A small network was shown many inputs. Here are its activations along a few directions, one row for each input.
Each table varies a few parts of the input and shows all the possible inputs, shuffled.
A made-up example of a description, with smaller parts first: one of 6 places along a line, together with either a single point or (one of 2 separate values, together with one of 5 places around a ring) or one of 11 places along a line.
Shared parts are said once, and a part with two or three values counts as separate values.
(in the rows, 128 means zero)

Other details of the inputs shift rows strongly along two fixed directions, in all tables alike. That doesn't count.

A family of inputs:
x1: [121 129 136 120 128 122 128 120 115 122 116]
x2: [125 124 125 112 135 138 127 129 118 127 115]
x3: [135 140 126 119 132 115 139 124 126 131 114]
x4: [125 125 136 124 130 125 130 132 118 127 111]
x5: [130 112 133 158 109 162 141 119 155 143 152]
x6: [131 126 123 119 126 134 117 133 120 120 114]
x7: [124 127 116 115 129 137 118 133 120 125 114]
x8: [133 128 128 154 106 142 150 110 163 150 157]
x9: [132 130 127 150 105 144 137 106 165 150 159]
x10: [134 148 123 121 131 122 129 139 138 116 118]
x11: [124 127 123 116 137 137 118 130 120 128 113]
x12: [126 136 134 131 133 122 132 124 108 126 118]
x13: [118 119 135 159 103 149 131 106 154 142 157]
x14: [125 125 137 117 127 127 126 128 117 126 113]
x15: [135 145 124 116 127 123 138 140 135 115 120]
x16: [140  89 113 114 182  64 111 173 138 118 223]
x17: [125 138 132 127 132 123 119 121 110 125 121]
x18: [124 127 116 124 135 135 121 136 121 126 110]
x19: [120 131 133 125 130 121 119 121 118 124 115]
x20: [125 138 126 136 128 121 123 127 111 124 119]
x21: [125 124 124 119 138 136 131 134 118 128 111]
x22: [131 126 123 128 131 132 120 136 121 122 111]
x23: [126 135 127 132 125 122 132 128 108 123 120]
x24: [133 136 131 147 107 153 137 117 173 136 162]
x25: [120 131 127 133 127 119 123 128 119 122 113]
x26: [125 128 135 121 129 126 117 128 120 127 112]
x27: [132 124 131 123 135 133 130 133 118 124 111]
x28: [125 138 126 127 123 123 120 124 110 122 122]
x29: [135 143 125 115 132 116 125 120 128 131 116]
x30: [130 112 140 150 113 163 137 111 155 145 155]
x31: [136 145 131 115 135 123 139 136 135 118 119]
x32: [125 124 143 158 111 152 140 101 144 146 162]
x33: [126 124 130 125 122 126 129 136 118 125 112]
x34: [120 128 128 129 123 121 132 129 116 121 115]
x35: [133 143 118 124 128 114 129 127 129 130 114]
x36: [131 127 130 119 134 134 117 130 120 124 113]
x37: [136 140 127 111 130 117 135 120 125 130 117]
x38: [129  69 111 131 174  64 106 176 122 126 212]
x39: [136 145 131 108 132 126 135 131 134 117 122]
x40: [123 112 126 155 112 165 142 119 155 147 153]
x41: [125 127 128 121 121 126 117 132 120 124 114]
x42: [121 128 135 129 131 120 132 125 116 123 113]
Description of these inputs: one of 6 places around a ring, together with either one of 2 separate values or one of 5 places along a line.
Changing only the place on the ring of 6 turns x10 into x16. The same change can be made to x25. Which row results?
Answer: x19
Changing only the place on the ring of 6 turns x20 into x23. The same change can be made to x35. Which row results?
Answer: x8

A family of inputs:
x43: [128 127 120 115 135 123 124 143 109 119 101]
x44: [134 100 110 119 168  68 115 169 122 116 190]
x45: [130 139 135 133 119 140 132 116 147 134 138]
x46: [126 123 134 135 119 152 124 120 141 135 133]
x47: [131 141 124 117 133 108 131 134 111 119 107]
x48: [126 130 121 116 132 123 117 143 111 115 103]
x49: [134 137 124 100 138 120 128 135 119 119 107]
x50: [132 141 117 106 132 117 119 136 120 117 107]
x51: [124 119 137 142 120 150 137 120 131 136 131]
x52: [123 129 123 120 132 121 118 139 104 115 105]
x53: [131 134 138 136 120 137 138 110 141 139 136]
x54: [129 135 119 114 134 122 120 144 117 113 104]
x55: [122 124 133 149 115 139 137 118 133 138 130]
x56: [126 124 127 140 116 149 122 121 141 137 131]
x57: [130 140 127 138 116 138 130 117 148 136 136]
x58: [133 142 127 108 138 114 135 137 116 117 108]
x59: [129 138 130 141 114 134 129 112 142 137 136]
x60: [121 126 139 140 117 142 127 111 135 136 134]
x61: [123 133 133 149 112 135 132 116 136 133 134]
x62: [126 129 138 139 120 138 136 108 135 139 135]
x63: [134  87 106 117 172  78 117 174 119 119 183]
x64: [124 130 131 111 137 117 124 127 105 123 105]
x65: [130 136 117 109 135 122 115 138 117 117 104]
x66: [131 131 126 138 116 142 141 125 148 134 132]
x67: [123 123 136 139 118 150 125 115 133 136 134]
x68: [131 144 130 109 134 112 121 127 113 118 110]
x69: [123  81 121 153 148  94 119 149 138 136 212]
x70: [124 134 131 144 114 135 127 110 136 138 135]
x71: [122 122 140 144 118 142 139 116 133 137 131]
x72: [126 139 131 113 134 113 119 125 107 118 110]
x73: [127 119 135 139 120 152 137 124 139 136 129]
x74: [128 120 134 134 122 152 131 119 140 139 131]
x75: [131 140 119 111 131 117 123 142 120 112 107]
x76: [132 140 131 113 136 111 134 133 111 118 107]
x77: [126 129 139 144 118 138 142 113 134 136 133]
x78: [128 137 133 146 113 134 134 118 142 132 135]
x79: [123 121 130 147 116 147 135 122 132 137 130]
x80: [135  90 122 136 158  95 129 146 150 140 218]
x81: [130 135 125 105 138 125 117 137 117 115 106]
x82: [132 131 125 108 140 125 129 142 115 116 104]
x83: [124 130 120 115 133 122 113 133 104 120 105]
x84: [131 137 129 141 117 138 143 122 146 135 134]
x85: [131 125 132 131 124 151 134 119 146 137 132]
x86: [132 130 132 133 119 145 143 124 148 133 133]
x87: [131 134 132 130 118 145 131 119 150 133 136]
x88: [126 126 128 110 139 125 122 131 103 122 105]
x89: [127 136 125 120 133 109 129 132 105 119 106]
x90: [121 127 131 145 114 139 124 113 135 139 133]
Changing only one part turns x57 into x80. The same change can be made to x65. Which row results?
Answer: x85
What do these inputs look like to the network?
Answer: one of 6 places around a ring, together with one of 8 places around a ring
A walk changes only the place on the ring of 6. It starts at x87 and steps to x50. List the rest of the walk in order.
Answer: x75, x66, x86, x49
A walk changes only the place on the ring of 6. It starts at x59 and steps to x78. List the rest of the walk in order.
Answer: x47, x76, x53, x68

A family of inputs:
x91: [117 160 121  69 135  90 128 117  66 116  49]
x92: [126 138 134 133  91 169 151 142 169 120 117]
x93: [143 152 137 149 117 160 172 114 144 132 122]
x94: [119 131 124 139 116 164 113  95 163 149 110]
x95: [126  91  79  62 183  51  84 173  87 103 143]
x96: [116 171 141 159  95 150 126 115 152 110 135]
x97: [141 142 127 144 111 164 147 137 171 148 107]
x98: [133 112 102  90 185  38  86 199 106  74 139]
x99: [132  82 132 142 142  86 159 160 155 115 218]
x100: [131 163 120 150 105 154 125  94 143 144 132]
x101: [136 162 140 161 105 128 154 105 149 149 117]
x102: [140 142 122 131 121 187 147 122 154 145 120]
x103: [129 170 126  75 145 129 125 177  94  72  50]
x104: [146  78 122 143 171  86 152 140 151 153 206]
x105: [125 136 176 145 110 148 131  85 134 147 123]
x106: [132 164 126 163  97 132 126 109 159 146 118]
x107: [139 191 120  93 141  92 136 141  69  97  56]
x108: [140 134 126 135 119 170 144 121 166 158 106]
x109: [132 173 122 158  98 148 128 110 147 134 132]
x110: [111 144 135 147 109 144 114  86 151 157 118]
x111: [109 142 123 135  91 147 121  86 145 153 125]
x112: [128 123 127  97 185  16 116 186  86  85 145]
x113: [ 84  88 144 203  94 166 128 106  71 149  99]
x114: [129 126 160 124 118 201 125 117 142 132 125]
x115: [125  65 121 126 159  97 150 133 141 150 213]
x116: [ 94  91 129 132 140 128 123 148  11 104  19]
x117: [138 182 118  83 149  97 133 125  64 106  56]
x118: [ 81  88 131 204  86 170  98 109  80 145 100]
x119: [141 147 104 143  86 155 132 119 165 134 119]
x120: [114  96 114 142 159  99 102 129 138 145 230]
x121: [119 181 118  86 111  84 109 148  90  77  53]
x122: [141 158 111 150 105 169 128 120 159 127 125]
x123: [123 178 132  86 119  80 137 144  80  80  53]
x124: [145 164 119  75 160 112 148 133  71 101  48]
x125: [119  93 127 141 168  95 130 125 127 148 228]
x126: [131 119 177 136 120 162 146  93 141 141 114]
x127: [125 157 130 150 102 170 125 124 163 102 128]
x128: [124 160 147  80 137  98  80 123  74 102  47]
x129: [146  93  98 154 153  90 110 161 169 138 209]
x130: [135  58 149 125 151 104 139 135 134 137 219]
x131: [124  67 118 129 173 115 121 156 161 157 203]
x132: [144 153 112  67 140  98 152 133  77 109  42]
x133: [131  83 129 144 157 104 129 183 174 123 208]
x134: [115 142 148 146 117 140 143  82 141 161 118]
x135: [136  69 157 132 171 117 134 137 127 129 226]
x136: [130 152 113 142  86 140 129  94 149 151 126]
x137: [ 97  37  87 131 176  76  61 194  23  98 119]
x138: [144  92  93 141 162 112 109 146 153 135 223]
x139: [125 145 123 143  83 156 129 123 170 110 122]
x140: [137  80 130  62 202  67  87 194  85 103 138]
x141: [124 144 173 141 111 164 133  86 121 135 136]
x142: [129 124 152 138 108 172 100  97 155 135 116]
x143: [146 162 114  76 132  93 156 148  82 100  42]
x144: [142 151 123 140 113 181 150 138 158 136 120]
x145: [124 133 165 133  92 151 138  85 127 142 130]
x146: [121 125 149 137 128 154 158  90 148 155 108]
x147: [124  64 107 118 155 118 128 157 155 153 211]
x148: [143 143 141 152 115 143 170 113 157 144 109]
x149: [122 169 143  75 138 115  83 124  61  90  61]
x150: [128 121 141 126  91 175 108  98 149 131 123]
x151: [120 132 131 125 126 194 138 115 150 146 119]
x152: [136 104  98 151 128  73 118 152 152 141 223]
x153: [141 139 116 133  94 167 154 138 164 144 114]
x154: [ 97  29  98 122 185  87  84 213  24 106 115]
x155: [119 135 151 135  84 155 109  89 138 139 130]
x156: [121 133 145 133 129 171 161  91 136 143 122]
x157: [116 162 145 163  93 134 123 113 164 122 120]
x158: [129 133 148 133 110 189 103  99 142 123 130]
x159: [134  56 135 117 148 126 115 159 148 139 218]
x160: [120 168 155 158 103 147 154 111 142 113 134]
x161: [139 180 114  85 122  79 140 140  75 104  50]
x162: [139 138 103 134  94 161 128 104 160 144 118]
x163: [144  73  97 124 151 112 136 164 160 152 211]
x164: [127 142 159 153 111 145 167 118 161 120 112]
x165: [131 155 125 153 104 137 122  94 155 156 118]
x166: [142 162  98  79 147 104 100 137  97 107  36]
x167: [139  92 110 141 143  75 143 132 138 153 222]
x168: [142 116 106  87 196  19 115 166  76 118 141]
x169: [119 139 120 135 118 181 115  96 150 137 124]
x170: [128 150 156 149 113 161 169 119 149 108 126]
What do these inputs look like to the network?
Answer: one of 5 places around a ring, together with either a single point or (one of 3 separate values, together with one of 5 places along a line)
Changing only the place on the ring of 5 turns x146 into x134. The same change can be made to x164. Which row results?
Answer: x112
Changing only the place on the ring of 5 turns x99 into x121. The same change can be made to x93. Which row results?
Answer: x109
A walk changes only the place on the ring of 5. It starts at x153 and steps to x143. List the rest of the walk in order.
Answer: x161, x152, x119
A walk changes only the place on the line of 5. It starts at x149 and steps to x120. List the rest of the walk in order.
Answer: x100, x109, x96
Change only the place on the line of 5 in x91. List by row number the other rows that result.
Answer: x123, x145, x161, x167
Change only the place on the ring of 5 in x155. List by row number the other rows that result.
Answer: x130, x145, x150, x159
Change only the choice among 3 separate values in x130. List by row number the other rows that result.
Answer: x126, x135

A family of inputs:
x171: [138  97  97 103 183  80 124 203 117 102 156]
x172: [131 108 102 141 114 139  99 153 168 128 165]
x173: [122  90 128 173 107 178 164 122 157 159 159]
x174: [143 190 111  75 136  62 140 163  84  76  34]
x175: [130 137 162 164  97 141 145 102 182 135 186]
x176: [114  82 108 149 124 145 103 128 132 146 164]
x177: [130  99  89 109 166  93  78 181 125 108 164]
x178: [138 192 112  77 150  70 136 157  77  80  37]
x179: [129  88  88 105 173  87  76 179  94 109 162]
x180: [124 110 153 155 118 188 132 121 179 135 173]
x181: [134 136 136 182 104 143 169 105 163 151 177]
x182: [164 211 128  54 124 143 155  80 151 136  51]
x183: [111 120 129 180  92 140 125  82 150 166 177]
x184: [109 147 132 143  79 206 113  81 116 149  24]
x185: [136 113 124 166  99 171 160 144 195 140 162]
x186: [132 139 114 150 108  99 111 128 164 129 177]
x187: [112 141 169 131  92 213 137  79 111 138  30]
x188: [125 199 160 107 109 144 132  98 114 103  52]
x189: [116  76 147 136 138 153 127 126 126 135 169]
x190: [129 100 111 117 171  41 143 162  84 119 166]
x191: [116 162 149  75 141  89 121 116  46  96  43]
x192: [131 112 140 110 172  65 114 146  92 109 184]
x193: [128 120 104 121 158  58  92 148  98 119 177]
x194: [158 188 133  64 107 217 159  87 182 154  39]
x195: [131 101 144 130 129 146 125 150 161 118 171]
x196: [130 171 133 138  85 212 161 109 130 129  32]
x197: [130  81 130 101 180 104 104 170  97 105 172]
x198: [124 147 125 176  96 142 118  99 182 149 180]
x199: [124 112 144 190 107 137 170  93 151 170 164]
x200: [123  82 134 180 114 176 160 118 155 169 151]
x201: [121  87 144 110 182  47 111 142  72 123 168]
x202: [115 159 116  85 141  70  93 123  40 112  29]
What do these inputs look like to the network?
Answer: one of 2 separate values, together with either a single point or (one of 3 separate values, together with one of 5 places along a line)
Changing only the choice among 2 separate values turns x188 into x180. The same change can be made to x202. Which row results?
Answer: x184
Change only the choice among 3 separate values in x183. List by row number the other rows that result.
Answer: x190, x191
Change only the place on the line of 5 in x180. List by row number the other rows that result.
Answer: x187, x189, x195, x197
